These are the activations of a small network on made-up records, seen along a few directions, one row for each record.
Here are examples, each followed by its value of one field, NID.
Records without NID are marked none.
Other fields move the rows too, some of them a lot.
In the rows, 500 means zero.
Strong random noise was added to every row along 3 fixed directions; ignore it. To show where, here is one row again and again, with new noise each time:
[458 512 692 625 398 591 761 427 469 523 409 565 386 580 699 348 411 237
 498 406 676]
[742 602 680 542 284 579 818 397 520 259 598 618 461 371 539 418 460 287
 489 536 598]
[310 656 669 566 556 450 275 587 653 696 314 468 263 597 494 353 461 508
 341 395 539]
[498 550 619 506 482 473 374 506 582 548 437 548 388 531 494 427 488 473
 483 512 506]
[422 314 544 484 549 478 307 462 466 676 383 585 464 678 617 469 492 445
 678 547 499]

[556 814 687 519 424 472 589 527 623 377 558 456 385 324 331 377 417 472
 232 441 578]
sivam
[445 535 442 553 470 563 681 553 495 479 488 440 546 458 509 465 520 470
 433 425 512]
retu
[514 876 679 645 392 500 707 575 650 370 562 437 333 378 411 412 412 472
 169 329 573]
sug
[394 357 406 431 609 482 329 547 471 612 494 471 604 536 492 546 525 593
 582 511 470]
gaf
[366 311 522 543 510 522 656 404 340 635 382 599 486 695 752 419 402 285
 699 452 642]
pusus
[326 603 487 636 538 583 642 526 484 560 378 417 473 538 627 420 519 438
 341 320 579]
ragev
[100 587 574 671 595 521 470 594 506 820 222 374 332 734 655 361 428 442
 379 253 598]
sug
[468 654 621 442 494 411 321 496 564 594 424 512 336 535 405 451 412 501
 415 490 482]
nunuv
[662 557 464 411 498 453 379 505 538 374 647 501 606 340 309 566 547 640
 524 625 416]
gabi
[353 362 412 479 601 513 419 562 452 627 473 437 617 563 540 525 536 542
 564 466 506]
gaf
[468 646 501 550 456 545 654 593 549 433 503 426 506 413 508 495 530 496
 396 443 538]
lamo
[444 812 437 456 502 465 140 557 888 452 462 325 396 504 251 470 422 644
 271 511 500]
none
[583 739 703 547 387 464 592 485 618 423 486 522 287 399 400 356 436 349
 330 415 616]
liluv
[600 627 578 434 453 416 389 439 515 480 525 578 413 479 409 465 438 491
 519 571 493]
zono
[522 238 291 392 610 510 324 500 431 562 484 488 661 522 512 664 600 651
 671 619 367]
valu
[478 608 626 563 458 479 642 444 526 464 534 527 387 527 522 426 414 397
 370 408 557]
tapo
[383 452 452 522 568 445 449 561 552 583 487 479 519 542 484 527 522 569
 464 461 480]
liluv
[357 472 645 542 551 429 325 429 490 763 283 516 303 736 653 349 383 420
 507 406 586]
sug
[361 349 462 441 609 428 297 481 430 713 393 561 476 667 589 491 452 494
 683 545 514]
vuk
[529 418 486 527 487 508 591 446 426 493 570 536 567 558 588 582 484 463
 593 525 505]
loka
[484 582 587 491 489 495 572 506 518 472 525 495 472 448 468 431 433 440
 424 466 584]
gaf
[351 405 419 462 620 407 231 588 536 663 465 449 523 591 455 603 540 655
 495 526 402]
valu
[346 581 529 575 542 566 609 554 521 560 467 390 497 467 526 425 464 494
 349 362 575]
sivam
[395 526 555 555 498 554 633 507 470 539 480 447 518 490 543 429 447 437
 423 397 603]
sivam
[277 544 501 603 532 543 593 599 533 626 357 403 417 556 549 407 513 462
 380 328 598]
liluv
[415 614 492 585 550 559 480 569 523 588 407 438 433 537 518 451 526 522
 354 382 570]
zono
[591 366 414 432 503 434 441 468 482 453 620 573 641 492 466 625 567 582
 650 647 440]
vuk
[605 370 407 458 505 555 462 472 430 497 501 533 614 516 510 597 570 511
 578 564 465]
nunuv
[238 367 533 598 581 487 479 491 395 758 374 486 456 766 711 490 426 426
 569 390 592]
loka
[463 595 515 570 477 541 713 563 575 441 557 443 504 417 510 533 499 492
 346 428 532]
gol
[584 273 435 451 483 456 476 381 363 506 598 611 648 606 568 611 521 487
 749 631 472]
zono
[450 612 561 586 475 460 544 505 534 506 525 487 433 522 494 458 459 495
 388 411 540]
ragev
[322 533 532 606 550 548 600 542 458 610 437 400 512 554 579 419 472 450
 444 377 611]
gabi
[529 522 410 478 479 515 549 592 549 411 534 450 586 403 437 558 571 562
 470 509 428]
pegep
[593 449 409 473 511 449 427 546 519 403 628 521 602 444 418 627 542 619
 547 585 381]
nodu
[550 517 556 494 482 507 402 487 511 522 501 532 431 497 489 478 490 466
 513 566 494]
famu
[484 461 524 465 509 413 376 452 500 581 519 532 504 578 451 550 503 540
 525 534 472]
lazo
[520 274 467 461 547 490 491 387 366 531 446 588 564 627 686 518 459 403
 710 561 485]
nodu
[449 553 465 599 508 516 656 539 530 470 552 454 523 473 522 497 511 523
 398 442 511]
bufu
[654 470 444 411 484 411 334 515 539 408 647 552 579 441 342 636 531 632
 535 605 341]
pabi
[399 105 373 377 628 427 231 437 324 731 406 611 604 745 675 601 488 493
 906 647 447]
lamo
[445 507 460 554 521 460 509 542 524 511 538 475 523 510 488 511 515 562
 450 481 484]
bufu
[510 181 366 398 617 422 267 432 387 573 562 593 641 638 555 677 540 579
 788 703 363]
famu
[258 546 576 573 570 479 509 523 502 719 301 469 341 648 569 357 386 407
 424 359 586]
retu
[393 593 463 518 574 453 395 620 617 554 509 398 475 465 412 564 535 645
 323 464 428]
valu
[350 544 435 461 651 338  91 639 662 675 454 426 458 542 298 550 563 771
 378 505 346]
retu
[470 391 506 598 453 548 808 446 411 466 541 554 570 556 669 499 466 356
 580 443 614]
pusus
[311 866 592 673 462 593 718 668 689 473 398 312 304 357 435 349 461 542
  47 249 575]
nop
[445 750 581 599 405 554 698 573 574 438 466 412 410 423 465 409 463 440
 258 345 543]
pabi
[499 684 686 518 460 393 336 501 618 554 428 530 264 502 418 367 452 431
 401 435 580]
pusus
[574 467 465 484 433 533 630 470 459 411 553 537 554 437 511 527 512 489
 586 546 545]
vuk
[400 513 504 620 531 550 697 562 518 511 501 471 506 519 607 515 462 466
 450 387 547]
moz
[745 438 337 407 400 611 743 499 467 214 712 519 753 267 468 672 630 512
 588 631 398]
gol
[572 478 366 446 522 508 402 532 514 418 523 479 637 416 435 602 610 608
 470 553 351]
pabi
[576 434 550 370 595 358  61 475 505 574 540 539 467 541 322 531 518 598
 648 637 423]
gabi
[249 388 476 583 610 476 438 574 491 723 385 440 480 672 591 508 460 518
 479 393 504]
nop
[605 664 535 554 397 514 744 568 604 284 641 476 507 315 422 527 493 496
 315 444 512]
pegep
[327 259 488 533 504 568 601 390 296 696 368 544 513 724 724 474 427 344
 691 430 624]
lazo
[377 387 421 543 580 558 557 537 492 588 374 437 527 548 604 517 532 528
 498 416 513]
pegep
[589 473 549 446 462 449 389 372 476 497 514 600 428 527 500 452 460 476
 595 560 480]
ragev
[760 351 430 363 401 481 550 405 420 315 636 633 639 417 444 597 490 465
 707 701 392]
nop
[181 662 541 661 563 521 522 623 561 687 299 356 314 577 550 343 445 525
 282 275 609]
bufu
[741 305 430 425 385 483 624 363 384 322 712 637 687 467 502 623 522 452
 702 638 440]
tapo
[325 434 491 619 498 593 741 536 428 582 383 463 534 604 707 460 483 374
 551 382 598]
moz
[363 848 619 614 512 450 516 672 714 502 478 372 328 412 397 447 477 593
 151 344 550]
lamo
[647 455 384 484 428 546 636 514 453 318 610 506 663 388 478 591 571 516
 594 592 416]
nodu
[386 464 501 553 506 515 617 546 506 545 499 470 515 534 575 532 485 473
 449 434 547]
gol
[631 579 596 482 360 496 685 386 456 378 550 589 437 459 500 422 399 337
 504 494 556]
tapo
[470 314 450 459 489 499 421 433 363 579 460 556 551 621 597 562 496 494
 709 566 504]
loka
[585 575 470 402 505 415 293 533 541 454 549 521 478 415 367 550 494 605
 510 631 398]
famu
[208 752 591 568 629 387 229 630 691 757 360 359 285 591 383 431 484 660
 178 331 491]
lazo
[256 709 638 712 517 540 731 625 594 581 397 403 341 543 600 390 399 426
 244 239 650]
moz
[811 586 553 437 321 483 672 419 520 221 742 584 583 324 365 609 505 480
 481 614 452]
nunuv

Here are new rows. What is NID for each?
[782 483 715 534 222 565 883 266 372 283 584 676 452 454 593 422 381 112
 614 523 657]
pabi
[461 671 743 611 407 522 561 442 551 563 398 530 279 564 560 319 392 321
 376 394 620]
sug
[380 531 534 504 529 466 478 554 532 577 398 488 406 549 528 445 433 466
 451 434 522]
pegep
[776 304 472 380 439 436 500 298 382 347 709 691 651 517 498 637 516 465
 789 743 420]
zono
[492 402 607 496 491 526 537 375 392 596 397 581 482 669 659 448 432 298
 578 512 572]
nunuv
[643 513 435 414 467 440 329 561 584 382 564 511 568 385 329 604 624 658
 562 632 371]
moz
[415 168 377 560 523 650 830 415 281 547 431 568 695 643 850 551 482 328
 779 479 574]
moz
[445 577 465 536 477 527 514 573 511 471 487 427 471 430 478 509 505 567
 418 478 509]
famu
[474 347 443 572 433 598 751 463 359 445 485 512 576 534 663 509 477 398
 623 475 565]
nodu
[559 718 507 498 409 496 553 550 587 377 560 448 465 361 366 459 522 536
 325 444 464]
tapo
[392 311 387 410 671 404  70 540 466 692 459 471 586 601 413 580 552 722
 668 597 400]
gabi
[559 560 489 576 361 636 913 438 433 336 572 481 562 400 605 460 509 328
 439 398 570]
tapo
[547 461 452 537 492 611 740 471 416 399 602 454 664 424 557 533 550 446
 557 493 536]
gabi
[489 644 563 605 478 510 628 532 555 464 546 469 443 479 501 493 444 486
 372 398 517]
sug
[465 610 478 540 478 547 574 548 543 470 481 429 508 439 477 504 536 505
 379 423 451]
pabi
[401 537 471 516 535 484 405 526 480 617 438 460 484 568 513 486 512 527
 518 468 499]
zono
[635 579 492 493 436 465 564 480 556 361 653 514 533 395 397 549 515 544
 424 516 437]
tapo
[490 366 523 460 554 561 505 482 438 520 542 509 529 557 528 484 511 445
 591 524 530]
gaf
[546 548 496 507 436 553 581 473 477 432 529 506 503 444 513 524 512 519
 490 515 509]
loka
[578 613 492 565 408 631 913 503 493 306 564 478 567 345 601 506 497 409
 419 451 581]
lamo
[603 331 407 434 451 518 544 461 414 413 561 556 629 471 541 614 546 519
 710 621 480]
lamo
[433 429 426 464 510 523 474 560 494 529 471 470 530 492 502 554 521 564
 527 502 485]
gol
[445 462 535 425 549 353 162 507 539 623 405 559 386 595 433 458 481 583
 573 551 482]
pusus
[418 677 597 649 394 594 805 563 550 449 427 400 403 437 515 393 474 384
 283 337 619]
nop
[313 487 428 547 617 463 435 604 586 624 460 433 498 542 491 519 534 607
 400 418 467]
liluv
